These are the activations of a small neural network, seen along a few directions. Each row is one input.
In each table, some parts of the input vary, and every possible input appears once, in random order.
A made-up example of a description, with smaller parts first: one of 3 separate values, together with either a single point or one of 11 places around a ring or (one of 4 places along a line, together with one of 8 places around a ring).
Shared parts are said once, and a part with two or three values counts as separate values.
In the rows, 128 means zero.

Other details of the inputs vary at random and push rows far along two fixed directions, the same in every table; ignore that.

Rows:
row 1: [131 148 145 153  91 147 125  90 163 103  83]
row 2: [ 94 144 115  93 153 129 182 160  65 187 141]
row 3: [124 157 116 191 146 176  90  78 128  83 106]
row 4: [155  64 113 132 145 102 116 143 151 165 142]
row 5: [181  49 114 197 146 160  66 166 127  88 177]
row 6: [121 158 141 134 102 146 114  80 161  97  87]
row 7: [132  78 101 150 156 143 118 172  99 150 159]
row 8: [106 157 113 115 167 106 200 127  83 185 164]
row 9: [ 82 225 142  88  94 159 217 116  65 142 113]
row 10: [137 148 144 132  79 168  96 111 138 105  70]
row 11: [126 155 151 145  99 141 124  90 164  92  97]
row 12: [132 138 113 200 115 186 112  90 143  89 115]
row 13: [145  89 111 121 169 101 157 190  78 165 202]
row 14: [159  54  91 209 185 149  66 136 147 112 162]
row 15: [ 91 214 155  72  98 116 163 117 113 115 105]
row 16: [ 72 210 127  97  96 171 204 119  66 157  90]
row 17: [160  67 136 121 128 102 122 179 136 147 143]
row 18: [104 154 126  81 143  67 177 136 129 172 152]
row 19: [ 98 135  98 126 146 126 204 137  94 200 145]
row 20: [180  33 128 156 149 122  36 167 162  93 153]
row 21: [114 160 122 138  92 166 117  99 100  67 108]
row 22: [115 176 154 100  75 148 151 115 119 128  70]
row 23: [167 100 139 203 113 164  40  85 200  40  96]
row 24: [115 171 130 153 126 187  93 102  98  79  99]
row 25: [119 166 157 117 101 148 100 108 138  78  98]
row 26: [ 89 197 147  64  88 140 167 111 102 148  78]
row 27: [144  77  97 162 200 102 118 147 112 158 189]
row 28: [135 154 166 137  79 151 115 119 143  87  91]
row 29: [129 160 121 183 121 176 125  86 133  85 124]
row 30: [107 139 128  53 133  93 160 154 100 184 132]
row 31: [ 98 191 155  70  86 139 177 116 108 142  77]
row 32: [150  72 107 123 174  69 110 157 160 149 175]
row 33: [139 157 127 205 128 182  94  78 136  61 126]
row 34: [106 138 136  83 134  77 192 138 126 179 144]
row 35: [ 92 203 162  75  95 124 161 115 115 115 104]
row 36: [151  58 120 128 161  80 121 156 158 153 169]
row 37: [135  73 106 102 166  73 135 152 138 191 166]
row 38: [158 121 121 193 124 161   8  70 194  41 100]
row 39: [116 126 142  62 119  92 190 166 107 177 132]
row 40: [150  62 108 121 142  82 146 159 140 205 145]
row 41: [140  86 122  82 162  67 129 188 123 161 177]
row 42: [172  53 107 168 168 100  44 139 182 102 163]
row 43: [115 128 131  59 119 101 176 159 101 193 120]
row 44: [ 87 213 136  59 100 132 151 109 103 139  83]
row 45: [147  70 140  93 140  78 149 197 122 167 174]
row 46: [111 168 112 162 100 160 129  63 124  75 105]
row 47: [ 97 184 130 125  91 178 171 118  83 126 104]
row 48: [100 189 164  88  87 134 156 114 120 107  98]
row 49: [138 137 136 162 104 159  69  74 172  80  84]
row 50: [176  54 101 213 159 149  86 139 148 105 176]
row 51: [145  78 134 105 142  98 116 174 134 135 154]
row 52: [145  91 118  97 155  91  95 169 134 137 156]
row 53: [136  78 115 101 167  66 147 158 142 174 173]
row 54: [157 115 137 192 121 161  27  77 194  42 103]
row 55: [ 93 213 144 104 119 154 175 109  68 123 117]
row 56: [118 164 148 114 103 149  99 106 135  87  93]
row 57: [125  77  82 147 179 112 160 159 109 193 171]
row 58: [133  88 111 113 188  98 146 183  72 176 192]
row 59: [169  50 124 175 161  99  52 142 183  95 174]
row 60: [130 149 140 151  90 150 126  89 161 113  77]
row 61: [117 120 124  85 130  90 190 137 128 192 127]
row 62: [127 155 153 154  89 141 134  93 161 103  88]
Description of these inputs: one of 2 separate values, together with either a single point or one of 10 places around a ring or (one of 4 places along a line, together with one of 5 places along a line).
Question: The inputs of row 58 and row 27 match in every part but the choice among 2 separate values. If row 47 is changed in the same way as row 58 into row 27, which row does it become?
Answer: row 12
Question: The inputs of row 16 and row 19 match in every part but the choice among 2 separate values. If row 56 is changed in the same way as row 16 into row 19, which row does it become?
Answer: row 54

Rows:
row 63: [125 150 147 122 106 143 119 117 130 109  98]
row 64: [106 165 135  85 113 118 156 127 113 141 113]
row 65: [148 123 131 186 123 177  71 109 138  70 115]
row 66: [115 146 137  94 118 107 156 134 123 141 126]
row 67: [139 120 121 169 133 163  80 116 134  84 127]
row 68: [129 125 128 114 132 107 125 120 144 134 126]
row 69: [116 145 134 101 119 125 133 129 124 130 112]
row 70: [119 140 125 130 132 131 144 126 114 126 137]
row 71: [154 106 142 157 117 145  74 125 154  85 117]
row 72: [119 145 131 130 124 137 153 126 110 132 131]
row 73: [119 136 139  91 120 103 163 142 123 152 134]
row 74: [107 169 134 122 116 142 162 112 110 125 118]
row 75: [152 114 142 174 118 150  63 103 180  72 104]
row 76: [114 153 124 133 130 132 145 105 124 134 121]
row 77: [148  61 105 129 172 100 134 182 107 176 182]
row 78: [103 165 124 108 128 130 168 125  99 144 131]
row 79: [149 114 142 151 112 140  83 123 157  88 120]
row 80: [137 104 130 109 135 110 125 155 126 148 136]
row 81: [127 136 134 115 125 114 130 116 144 132 119]
row 82: [142  66 103 130 172 104 130 176 108 172 181]
row 83: [125 144 122 153 127 142 111  97 136 105 119]
row 84: [151  62 100 150 148 114 128 157 128 157 162]
row 85: [118 149 129 124 125 139 158 128 103 141 126]
row 86: [124 137 125 152 132 140 130 114 137 125 122]
row 87: [116 140 116 120 136 131 145 132 105 139 139]
row 88: [170  31 110 146 145 101  92 168 157 144 161]
row 89: [111 162 127 134 122 141 148 102 125 130 112]
row 90: [128 121 130 109 134 103 141 132 143 152 130]
row 91: [119 149 135  99 117 115 139 129 126 128 122]
row 92: [109 162 141 106 108 138 133 117 122 124 100]
Question: What do these inputs look like to the network?
Answer: one of 2 separate values, together with either a single point or one of 4 places along a line or one of 10 places around a ring
Question: The inputs of row 79 and row 72 match in every part but the choice among 2 separate values. If row 68 is changed in the same way as row 79 into row 72, which row does it become?
Answer: row 83
Question: Change only the choice among 2 separate values in row 86. List by row number the other rows that result.
Answer: row 75
Question: Change only the choice among 2 separate values in row 91. List by row number the other rows that result.
Answer: row 78

Rows:
row 93: [ 93 163 117 101 127 130 197 122  90 175 123]
row 94: [162  57 109 133 162  98  84 174 149 134 166]
row 95: [166  50 122 161 177 108  83 165 151 147 165]
row 96: [ 93 175 121 101 125 123 191 131  90 165 132]
row 97: [127 124 133 117 123 104 134 119 137 135 127]
row 98: [175  34 121 154 155 106  89 177 154 127 170]
row 99: [128 166 147 160  94 173  67  62 171  44  78]
row 100: [108 151 134  92 117 123 145 132 113 140 109]
row 101: [139 167 154 163  79 192  68  82 155  52  79]
row 102: [164  53 119 149 152  94  96 164 160 137 167]
row 103: [127 120 136 110 121 125 128 142 119 135 125]
row 104: [114 129 115 134 135 138 149 125 115 139 141]
row 105: [ 93 176 128 100 130 119 188 127  85 160 135]
row 106: [132 125 125 108 135 106 121 132 137 137 131]
row 107: [117 142 109 127 128 136 161 119 100 156 120]
row 108: [ 99 169 141  83 105 107 202 128 112 165 110]
row 109: [138 175 146 183 110 194  74  75 139  29  97]
Question: What do these inputs look like to the network?
Answer: either a single point or one of 6 places along a line or one of 10 places around a ring
Question: A walk changes only the place on the ring of 10. It starts at row 102 and steps to row 108. List the rest of the walk in order.
Answer: row 98, row 101, row 103, row 100, row 94, row 106, row 99, row 97
